Here are a small network's activations along a few directions, averaged over the inputs that share one value of a field.
Values that are neighbours, or in one group, have similar rows; names and order tell nothing.
In the rows, 500 means zero.
Random noise pushes rows far along 3 fixed directions. That doesn't count. These rows show it; they differ only by the noise:
[680 564 602 568 779 318 432 283 555 386 559 360 421 228 401 681 195 640]
[332 422 366 407 345 577 611 384 443 540 412 498 551 761 431 540 528 492]
[311 527 566 358 396 723 593 368 450 483 346 393 570 791 629 700 701 488]
[546 460 405 477 482 367 581 348 475 540 531 505 517 427 325 497 237 575]
[483 362 204 395 192 341 745 407 393 721 548 674 620 511 202 270 167 536]


Values of Lilim:
h18: [690 673 692 571 700 554 369 572 623 357 517 297 412 293 681 477 551 506]
h1: [452 516 442 484 413 680 669 619 471 650 375 712 590 626 477 341 587 549]
h19: [491 548 574 433 482 386 406 513 429 483 554 533 464 360 437 651 565 519]
h10: [471 442 573 457 493 402 518 486 497 578 561 548 627 477 436 615 475 473]
h12: [436 530 445 405 344 600 505 552 452 567 587 473 504 492 458 622 538 414]
h6: [667 501 671 524 870 462 346 384 649 325 623 289 375 400 621 911 489 584]
h23: [516 469 376 729 819 463 270 656 687 357 543 407 232 588 421 502 674 543]
h4: [562 632 512 445 424 466 448 544 353 463 557 465 486 291 557 373 486 402]
h5: [565 641 524 469 312 395 487 569 471 566 503 527 442 237 538 391 498 461]
h13: [551 589 399 409 396 304 403 622 523 628 651 620 468 264 320 265 319 482]
h24: [770 574 734 648 871 341 412 430 671 425 506 392 466 174 680 461 417 696]
h2: [512 498 568 622 616 647 507 437 520 467 455 442 569 626 671 604 561 486]
h11: [565 370 211 626 536 441 370 662 482 435 549 618 409 368 246 222 321 545]
h21: [520 574 545 417 388 477 434 403 372 496 569 423 495 434 499 569 536 489]
h22: [404 335 448 799 750 421 325 442 607 312 478 545 314 747 413 586 498 558]
h17: [459 612 717 583 540 514 544 395 490 442 497 468 498 478 602 762 557 546]
h14: [454 348 492 600 704 445 515 486 549 442 464 622 513 595 412 531 483 513]
h7: [514 404 728 436 551 709 566 530 535 473 402 425 571 744 691 621 657 401]
h3: [583 278 182 721 647 391 486 631 604 464 633 722 399 416 216 185 166 474]
h16: [426 541 469 226 305 654 561 653 393 684 375 349 582 578 681 436 739 416]
h9: [549 524 468 645 604 588 478 537 475 464 489 603 562 548 581 333 438 494]
h15: [515 556 567 392 345 267 525 468 456 580 582 484 539 321 468 465 440 491]
h8: [673 643 555 615 584 355 460 571 597 447 541 562 438 184 514 329 389 542]
h20: [461 540 755 447 523 609 511 350 526 384 412 309 530 551 679 780 566 468]
A value of Lilim combines one of 4 hidden first parts with one of 6 second parts; all combinations occur once.
Changing only the second part turns h19 into h14. h21 has the same second part as h19; what does that change turn h21 into? -> h2
Changing only the second part turns h12 into h11. h15 has the same second part as h12; what does that change turn h15 into? -> h8
Changing only the second part turns h5 into h17. h16 has the same second part as h5; what does that change turn h16 into? -> h6
Changing only the second part turns h10 into h23. h20 has the same second part as h10; what does that change turn h20 into? -> h18

Values of Pef:
l9: [593 301 368 621 538 489 668 473 543 515 540 642 577 564 372 322 233 525]
l4: [423 681 399 291  55 542 593 602 322 688 529 521 554 407 562 313 555 410]
l8: [387 644 552 475 626 660 238 617 532 336 348 298 276 558 613 623 867 484]
l7: [578 597 764 575 620 758 524 591 581 491 397 452 543 511 855 496 762 545]
l10: [378 349 468 502 430 409 515 282 495 412 506 503 529 710 369 689 491 450]
l1: [425 294 473 682 775 403 399 287 610 280 436 441 421 749 415 693 420 514]
l3: [519 581 660 516 810 346 304 337 576 317 611 309 349 360 415 945 442 542]
l2: [628 504 631 556 645 626 611 555 521 540 482 619 601 419 583 414 368 580]
l6: [554 489 349 801 902 357 155 610 633 315 518 496 263 422 377 416 561 566]
l5: [393 706 717 181 259 685 533 530 391 581 453 271 592 543 809 730 826 380]
Pef is arranged as a ring.
Which values are neighbours of l10? Give them in the order they are listed. -> l1, l3
Which values are neighbours of l6? Give them in the order they are listed. -> l8, l7

Values of Pogi:
z4: [412 380 299 477 219 483 637 427 411 556 523 596 582 659 401 363 402 417]
z9: [383 469 441 490 489 685 465 592 473 472 392 520 500 716 557 434 676 438]
z6: [497 552 603 379 401 531 622 437 462 524 481 451 627 510 602 589 504 494]
z7: [642 542 511 477 492 396 538 554 508 558 584 510 526 289 458 391 335 512]
z11: [538 606 899 399 628 543 509 343 515 463 457 398 540 397 657 850 507 565]
z8: [523 684 675 471 549 487 368 521 538 461 470 319 422 366 699 639 729 525]
z3: [493 340 244 554 471 444 508 509 478 510 568 572 445 553 277 387 337 470]
z10: [438 390 428 518 497 383 514 407 525 491 532 538 504 603 359 570 444 495]
z1: [344 365 136 600 514 392 363 581 524 492 531 539 333 684 277 389 522 449]
z5: [594 578 568 573 589 588 469 580 503 459 498 566 524 386 551 412 533 539]
z2: [429 475 514 565 544 671 501 585 548 507 389 531 478 668 623 444 700 517]
Pogi is arranged as a tree with 2 forks.
Which values are neighbours of z6? Give them in the order they are listed. -> z4, z3, z10
Which values are neighbours of z5? Give them in the order they are listed. -> z9, z2
Which values are neighbours of z8? Give them in the order they are listed. -> z1
